Each row below holds a small network's activations on one input, seen along a few directions.
Each table varies a few parts of the input and shows all the possible inputs, shuffled.
Descriptions start from the smaller parts, as in this example, which fits no table here: one of 5 places around a ring, together with either a single point or one of 9 places along a line or (one of 3 separate values, together with one of 4 places along a line).
Shared parts are said once, and a part with two or three values counts as separate values.

A family of inputs:
x1: [15 470 289 609 -414 -171 -213 55 -128 269 167]
x2: [-43 -469 -337 601 -287 -168 -131 -37 -691 81 249]
x3: [158 75 167 -364 538 -174 637 10 14 57 -280]
x4: [-134 -234 -350 586 -279 -103 -144 -184 -603 203 90]
x5: [-50 118 -376 541 -425 -86 -75 -271 -633 160 36]
x6: [164 78 95 -401 501 -252 639 110 6 73 -298]
x7: [-498 -20 -118 -577 -86 393 19 214 458 -829 290]
x8: [-635 22 -5 -566 -144 18 -628 -208 490 -555 -67]
x9: [91 -371 188 616 -430 -283 -132 106 -68 303 513]
x10: [141 153 73 -387 494 -316 661 136 -46 7 -224]
x11: [-287 75 50 -463 -71 46 -592 -265 573 -814 67]
x12: [244 -49 454 -554 396 201 547 -141 -118 73 -328]
x13: [189 9 196 -406 520 -104 605 -8 30 115 -337]
x14: [-209 115 -92 -457 -37 263 -319 -126 546 -886 280]
x15: [-683 171 -211 -608 -4 12 -602 -191 351 -434 205]
x16: [-483 227 -422 -681 -55 -152 -572 -6 269 -538 394]
x17: [187 9 280 -415 506 -23 612 -67 -7 77 -315]
x18: [395 -11 -233 507 -230 330 -177 208 145 408 -122]
x19: [224 -34 396 -503 438 128 571 -121 -74 79 -327]
x20: [421 -616 -207 555 -65 240 -254 402 87 369 109]
x21: [-133 363 -215 598 -219 -64 -232 -96 -759 109 -86]
x22: [217 -51 312 -498 441 44 590 -40 -31 116 -372]
x23: [290 -346 -169 579 8 308 -256 250 152 453 -3]
x24: [109 190 107 522 -635 -192 -74 -65 23 370 256]
x25: [333 221 -94 544 -81 327 -345 380 18 364 -307]
x26: [-19 -96 219 621 -381 -221 -135 -45 -1 371 413]
Describe the family of inputs behind these rows.
Answer: either one of 6 places along a line or one of 8 places along a line or (one of 3 separate values, together with one of 4 places along a line)
Start at x12 and move only the place on the line of 8, one step at a time. The first step leads to x19. Which rows follow, in order?
Answer: x22, x17, x13, x3, x6, x10
Which other rows does x24 become when the choice among 3 separate values takes its other values? List them by row number.
Answer: x5, x18

A family of inputs:
x27: [-132 -373 -489 248 -216 -26 -254 -5 -205 23 159]
x28: [352 181 365 225 -91 -110 304 88 167 372 34]
x29: [382 -400 -52 132 315 241 69 73 -103 272 -306]
x30: [58 -154 -381 275 -290 365 -546 45 93 -17 53]
x31: [-377 672 -64 -461 274 -84 234 -347 -417 -400 -426]
x32: [312 91 75 188 160 261 68 392 274 434 -171]
x33: [-235 173 210 -482 134 -312 241 -168 315 -205 215]
x34: [-303 562 -331 257 -342 -204 -223 -294 -767 44 -271]
x35: [-217 37 100 362 -431 -295 -265 -201 -51 126 399]
x36: [-223 -407 -194 209 -341 -170 -189 -117 -398 30 238]
x37: [225 25 309 216 64 -268 370 -23 -2 412 115]
x38: [-94 254 304 -370 99 37 -84 80 531 -420 -97]
x39: [-101 80 -150 331 -300 309 -581 185 229 106 104]
x40: [-204 -41 113 -574 158 -309 300 -134 79 -265 189]
x41: [-188 -123 -103 302 -348 -332 -115 -29 -310 -6 462]
x42: [228 -401 -16 195 183 135 363 44 -220 221 -198]
x43: [375 177 248 326 60 -9 157 323 298 279 -149]
x44: [-42 179 34 465 -401 19 -499 114 247 -35 137]
x45: [496 -132 -144 104 164 326 105 238 111 335 -207]
x46: [33 -25 -80 -561 208 379 -165 16 340 -376 -134]
x47: [-146 185 140 -504 204 318 -190 162 486 -268 -96]
x48: [177 -396 168 152 133 -39 435 8 -388 230 -46]
x49: [-285 -251 56 -509 206 -87 301 -132 -65 -407 54]
x50: [-62 -230 -111 -540 408 225 -139 -54 166 -397 -167]
x51: [-106 239 379 -502 -82 -106 50 -185 457 -221 40]
x52: [201 -212 328 211 46 -155 442 -19 -290 235 49]
x53: [-36 247 68 355 -499 -182 -324 -36 134 99 404]
x54: [112 580 -56 189 228 -112 412 -79 -730 239 -459]
x55: [-204 -193 -208 -519 326 40 232 3 89 -403 0]
x56: [4 -342 -519 278 -30 146 -509 53 -73 -38 76]
Describe the family of inputs behind these rows.
Answer: one of 3 separate values, together with either a single point or one of 9 places around a ring
The inputs of x27 and x55 match in every part but the choice among 3 separate values. If x34 is changed in the same way as x27 into x55, which row does it become?
Answer: x31
Which other rows does x50 become when the place on the ring of 9 takes its other values? List them by row number.
Answer: x33, x38, x40, x46, x47, x49, x51, x55
Which other rows does x37 become when the choice among 3 separate values takes its other values? List them by row number.
Answer: x33, x35
Which other rows does x29 become when the choice among 3 separate values takes its other values? List them by row number.
Answer: x50, x56

A family of inputs:
x57: [77 -160 56 -531 517 353 33 76 547 -354 -282]
x58: [275 2 185 645 -133 -233 216 -6 -365 637 -86]
x59: [184 126 452 -590 600 27 465 52 343 -41 -359]
x60: [-312 48 -46 -267 14 -417 186 -294 -347 -213 122]
x61: [-422 -123 -246 -232 -56 -170 12 -187 -197 -345 167]
x62: [-475 186 -176 -688 141 41 12 -237 -24 -520 -122]
x63: [435 -97 228 629 -84 6 197 199 -162 739 -128]
x64: [-305 -287 -268 -194 2 47 -175 -15 -120 -459 196]
x65: [474 -101 73 261 36 190 168 247 76 218 -183]
x66: [-173 395 260 -720 325 -170 416 -264 -67 -236 -221]
x67: [-249 341 37 312 -608 -59 -779 125 646 -131 461]
x68: [300 -260 228 -242 189 209 354 149 226 39 -31]
x69: [379 -233 -107 333 25 360 -66 174 161 21 -105]
x70: [-392 397 271 -550 -267 23 -591 -105 901 -651 187]
x71: [165 -402 0 -147 245 311 92 147 363 -94 41]
x72: [479 51 271 269 97 32 387 163 -47 334 -216]
x73: [-204 -96 -338 596 -388 -133 -308 -131 -509 191 122]
x74: [-138 281 -176 145 -188 -263 50 -216 -515 7 28]
x75: [20 329 11 171 -10 -311 301 -51 -372 239 -47]
x76: [-165 107 93 715 -802 -93 -929 34 407 132 490]
x77: [112 102 96 576 -312 -265 129 -205 -615 398 -11]
x78: [-19 -412 -266 -235 148 136 -157 95 182 -233 137]
x79: [202 -22 287 -634 469 256 276 69 412 -235 -343]
x80: [161 -320 -372 578 -225 190 -451 169 -139 377 112]
x81: [436 -234 43 625 -137 152 -8 277 -51 640 -94]
x82: [-100 55 -158 568 -326 -352 -150 -221 -651 315 69]
x83: [-135 134 176 -285 130 -343 473 -171 -232 9 72]
x84: [375 -388 -98 726 -146 268 -240 166 10 396 -45]
x85: [-362 347 26 -728 206 -197 168 -344 -162 -392 -157]
x86: [-281 111 -409 192 -176 -92 -146 -47 -311 -64 87]
x87: [-164 -43 -428 230 -121 127 -336 125 -235 -170 114]
x88: [151 -162 -401 172 -62 287 -291 179 7 -1 46]
x89: [261 234 183 211 44 -124 440 18 -221 344 -129]
x90: [-382 149 182 -142 -487 -86 -605 25 782 -347 562]
x91: [-111 -205 -366 611 -344 109 -469 55 -422 147 176]
x92: [-365 38 -195 -651 206 258 -165 -72 58 -632 -106]
x93: [6 266 375 -614 539 -177 504 -109 164 -74 -300]
x94: [82 36 318 -221 266 -226 591 -37 -30 190 -1]
x95: [-97 -82 -194 -691 349 348 -150 34 350 -418 -160]
x96: [277 -108 392 -203 324 -18 547 134 155 235 -62]
Describe the family of inputs behind these rows.
Answer: one of 4 places along a line, together with either a single point or one of 9 places around a ring
The inputs of x69 and x84 match in every part but the place on the line of 4. If x75 is changed in the same way as x69 into x84, which row does it become?
Answer: x77
The inputs of x59 and x72 match in every part but the place on the line of 4. If x93 is changed in the same way as x59 into x72, which row does it become?
Answer: x89
Which other rows agree with x96 in the place on the line of 4? List them by row number.
Answer: x60, x61, x64, x68, x71, x78, x83, x90, x94
